x = array([ -4,   8, -30, -20,  15, -43,  27,  -8,   2])
x[0] -> -4
x[5] -> -43
x[2] -> -30
x[8] -> 2
x[4] -> 15

B =
[[ -27   52   41  -46   13  -17  -28  -29   44   25]
 [ -46  -92   19   63   61  -30  -46  -51   14 -115]
 [ -38   67   66  -63   42  -53  -39  -30   75   66]
 [  33  -14  -59   13  -59   50   34   26  -68  -27]
 [  51   60  -44  -48  -76   46   51   53  -43   81]
 [  42   46  -44  -40  -68   45   40   37  -44   49]
 [  35  -62  -73   55  -43   54   36   22  -87  -96]
 [  47   72  -30  -60  -70   41   49   52  -27   91]
 [ -44   34   47  -26   30  -33  -45  -48   49    2]
 [ -59  -29   54   20   63  -53  -53  -50   58  -38]
 [  56  -43  -71   48  -49   56   56   51  -77  -26]]
B[0][0]: -27
B[10][0]: 56
B[10]: [56, -43, -71, 48, -49, 56, 56, 51, -77, -26]
B[:, 3]: [-46, 63, -63, 13, -48, -40, 55, -60, -26, 20, 48]
B[3][3]: 13
B[0][6]: -28
B[7][0]: 47
B[4][7]: 53
B[8][6]: -45
B[8][3]: -26
B[4][1]: 60
B[2][2]: 66
B[2][6]: -39
B[:, 7]: [-29, -51, -30, 26, 53, 37, 22, 52, -48, -50, 51]
B[3][0]: 33
B[10][3]: 48
B[0][3]: -46
B[1][9]: -115
B[1]: [-46, -92, 19, 63, 61, -30, -46, -51, 14, -115]
B[3][4]: -59
B[:, 5]: [-17, -30, -53, 50, 46, 45, 54, 41, -33, -53, 56]
B[3][9]: -27
B[1][8]: 14
B[10][5]: 56
B[10][7]: 51
B[6][0]: 35
B[0][2]: 41
B[1][4]: 61
B[4][6]: 51
B[5][3]: -40
B[7][9]: 91
B[1][6]: -46
B[9]: [-59, -29, 54, 20, 63, -53, -53, -50, 58, -38]
B[4][0]: 51
B[3][6]: 34

A = [ 0.063 -0.025 -0.111 -0.149  0.126 -0.130  0.061  0.065 -0.025]
A[-9] = 0.063
A[5] = -0.130
A[7] = 0.065
A[8] = -0.025
A[1] = -0.025
A[-5] = 0.126
A[6] = 0.061

grid =
6334  4660  7034  6251  5751  6640  7825  7800  6614  6790
6737  9067  6164  7066  7212  7071  5329  4835  7052  6191
6925  4496  7126  6896  6786  6041  7478  7593  5652  7097
6705  4556  7190  6739  6322  6466  7765  7635  6177  6984
6691  4577  7200  6719  6285  6507  7797  7667  6237  6986
7040  5596  5111  6149  8673  2698  3789  6245  2520  6577
7512  6869  7276  8180  7760  7079  6800  5729  6299  6999
4632  6216  6550  5455  3002  8996  7881  5548  9255  5128
grid[0, -10]: 6334
grid[-2, 2]: 7276
grid[7, -8]: 6550
grid[-7]: [6737, 9067, 6164, 7066, 7212, 7071, 5329, 4835, 7052, 6191]
grid[-8, -6]: 5751
grid[7, 5]: 8996
grid[7, -4]: 7881
grid[-6, -8]: 7126
grid[-3, 4]: 8673
grid[3, 1]: 4556
grid[-1, 4]: 3002
grid[3, -10]: 6705
grid[7, 9]: 5128
grid[1, 1]: 9067
grid[4]: [6691, 4577, 7200, 6719, 6285, 6507, 7797, 7667, 6237, 6986]
grid[-1]: [4632, 6216, 6550, 5455, 3002, 8996, 7881, 5548, 9255, 5128]
grid[4, -6]: 6285
grid[-3, 7]: 6245
grid[:, 0]: [6334, 6737, 6925, 6705, 6691, 7040, 7512, 4632]
grid[4, 0]: 6691
grid[2, -5]: 6041
grid[-7, -7]: 7066
grid[2, 9]: 7097
grid[-8, -7]: 6251
grid[1, -1]: 6191
grid[-2, 0]: 7512
grid[7, 1]: 6216
grid[-5, -7]: 6739
grid[-1, 3]: 5455
grid[:, -5]: [6640, 7071, 6041, 6466, 6507, 2698, 7079, 8996]
grid[1, 4]: 7212
grid[-3, -2]: 2520
grid[-6, 7]: 7593
grid[2, -2]: 5652

W =
542,362,508,332,417,218,338,160,463,399,371,305,371
452,335,310,305,504,490,267,176,367,414,432,200,267
914,331,605,457,426,264,151,200,242,452,482,611,93
355,270,231,320,369,626,341,353,293,477,470,313,185
362,195,578,355,499,329,442,166,347,456,419,319,478
380,359,305,317,485,515,221,214,386,439,406,277,275
692,238,465,449,389,258,152,452,270,523,447,408,117
528,389,550,275,367,194,670,187,440,783,375,460,503
369,408,316,298,337,411,403,288,321,365,459,428,458
679,197,459,575,461,290,180,311,274,573,374,456,172
493,227,570,304,377,311,652,226,453,328,343,444,562
W[0,0] => 542
W[7,11] => 460
W[9,1] => 197
W[10,10] => 343
W[0] => [542, 362, 508, 332, 417, 218, 338, 160, 463, 399, 371, 305, 371]
W[10] => [493, 227, 570, 304, 377, 311, 652, 226, 453, 328, 343, 444, 562]
W[2,1] => 331
W[:, 2] => [508, 310, 605, 231, 578, 305, 465, 550, 316, 459, 570]
W[9,12] => 172
W[:, 1] => [362, 335, 331, 270, 195, 359, 238, 389, 408, 197, 227]
W[:, 7] => [160, 176, 200, 353, 166, 214, 452, 187, 288, 311, 226]
W[10,12] => 562
W[:, 4] => [417, 504, 426, 369, 499, 485, 389, 367, 337, 461, 377]
W[2,8] => 242
W[10,11] => 444
W[3,0] => 355
W[4,0] => 362
W[1,8] => 367
W[4,8] => 347
W[1,4] => 504
W[4,3] => 355
W[4,5] => 329
W[5,4] => 485
W[1] => [452, 335, 310, 305, 504, 490, 267, 176, 367, 414, 432, 200, 267]
W[6] => [692, 238, 465, 449, 389, 258, 152, 452, 270, 523, 447, 408, 117]
W[7,4] => 367
W[9,0] => 679
W[1,2] => 310
W[5,12] => 275
W[0,2] => 508
W[7,5] => 194
W[4] => [362, 195, 578, 355, 499, 329, 442, 166, 347, 456, 419, 319, 478]
W[:, 5] => [218, 490, 264, 626, 329, 515, 258, 194, 411, 290, 311]
W[2] => [914, 331, 605, 457, 426, 264, 151, 200, 242, 452, 482, 611, 93]
W[10,3] => 304
W[:, 0] => [542, 452, 914, 355, 362, 380, 692, 528, 369, 679, 493]
W[0,3] => 332
W[5,10] => 406
W[7,6] => 670

m = [-19 -25 -22 -24 -52  14  83 -12 -25  36 -25  36  35]
m[0]	-19
m[4]	-52
m[7]	-12
m[1]	-25
m[12]	35
m[8]	-25

a =
[[ 0.044 -0.040 -0.004 -0.046  0.090 -0.244 -0.056  0.261]
 [-0.032 -0.007 -0.003 -0.025 -0.039  0.212 -0.041 -0.243]
 [-0.164 -0.022  0.056 -0.040  0.024  0.227 -0.005 -0.248]
 [-0.107  0.100 -0.001  0.194  0.091  0.111  0.089 -0.124]
 [ 0.025  0.099 -0.003  0.020  0.041 -0.250  0.083  0.264]
 [-0.201  0.009  0.057  0.028 -0.041  0.080  0.016 -0.087]
 [-0.196 -0.039  0.038  0.032 -0.078 -0.086 -0.048  0.122]
 [-0.198  0.049  0.031  0.026 -0.072 -0.177  0.079  0.211]
 [ 0.022  0.097  0.013  0.195  0.012 -0.169  0.079  0.222]]
a[0, 0]: 0.044
a[5]: [-0.201, 0.009, 0.057, 0.028, -0.041, 0.080, 0.016, -0.087]
a[:, 7]: [0.261, -0.243, -0.248, -0.124, 0.264, -0.087, 0.122, 0.211, 0.222]
a[5, 5]: 0.080
a[4, 3]: 0.020
a[6, 0]: -0.196
a[:, 1]: [-0.040, -0.007, -0.022, 0.100, 0.099, 0.009, -0.039, 0.049, 0.097]
a[1, 4]: -0.039
a[5, 6]: 0.016
a[4]: [0.025, 0.099, -0.003, 0.020, 0.041, -0.250, 0.083, 0.264]
a[5, 4]: -0.041
a[5, 7]: -0.087
a[7, 0]: -0.198
a[2, 3]: -0.040
a[0, 7]: 0.261
a[7, 6]: 0.079
a[1, 7]: -0.243
a[7]: [-0.198, 0.049, 0.031, 0.026, -0.072, -0.177, 0.079, 0.211]
a[4, 4]: 0.041
a[7, 2]: 0.031
a[:, 2]: [-0.004, -0.003, 0.056, -0.001, -0.003, 0.057, 0.038, 0.031, 0.013]
a[1, 0]: -0.032
a[3, 6]: 0.089
a[0, 3]: -0.046
a[7, 7]: 0.211
a[6]: [-0.196, -0.039, 0.038, 0.032, -0.078, -0.086, -0.048, 0.122]
a[3, 0]: -0.107
a[7, 3]: 0.026
a[:, 4]: [0.090, -0.039, 0.024, 0.091, 0.041, -0.041, -0.078, -0.072, 0.012]
a[3, 2]: -0.001
a[2, 4]: 0.024
a[2, 5]: 0.227

M = [432 941 490 579 389 156]
M[0]: 432
M[1]: 941
M[3]: 579

X =
[[ 16 -52  28 -45]
 [ 16 -51  30 -46]
 [-24 -38  37 -30]
 [ 14 -50  31 -48]
 [ 42 -72  60 -38]
 [ 39 -66  61 -46]
 [-23 -62   7   2]
 [-19 -32  27 -59]
 [  0 -78  18  15]
 [-11 -72  31 -19]
 [ 23 -87  34   9]]
X[-11,0]	16
X[-11,-3]	-52
X[-8,0]	14
X[-1,-2]	34
X[:, -2]	[28, 30, 37, 31, 60, 61, 7, 27, 18, 31, 34]
X[9,-3]	-72
X[7,2]	27
X[:, -1]	[-45, -46, -30, -48, -38, -46, 2, -59, 15, -19, 9]
X[-8]	[14, -50, 31, -48]
X[-2,-1]	-19
X[5,3]	-46
X[6,2]	7
X[-2]	[-11, -72, 31, -19]
X[7,3]	-59
X[2,0]	-24
X[3,-3]	-50
X[-9,3]	-30
X[2,-3]	-38
X[-10,-3]	-51
X[-7,1]	-72

data = [ 12  -6 -51  77  14  41 109  16  -4 -46  36]
data[0] -> 12
data[5] -> 41
data[9] -> -46
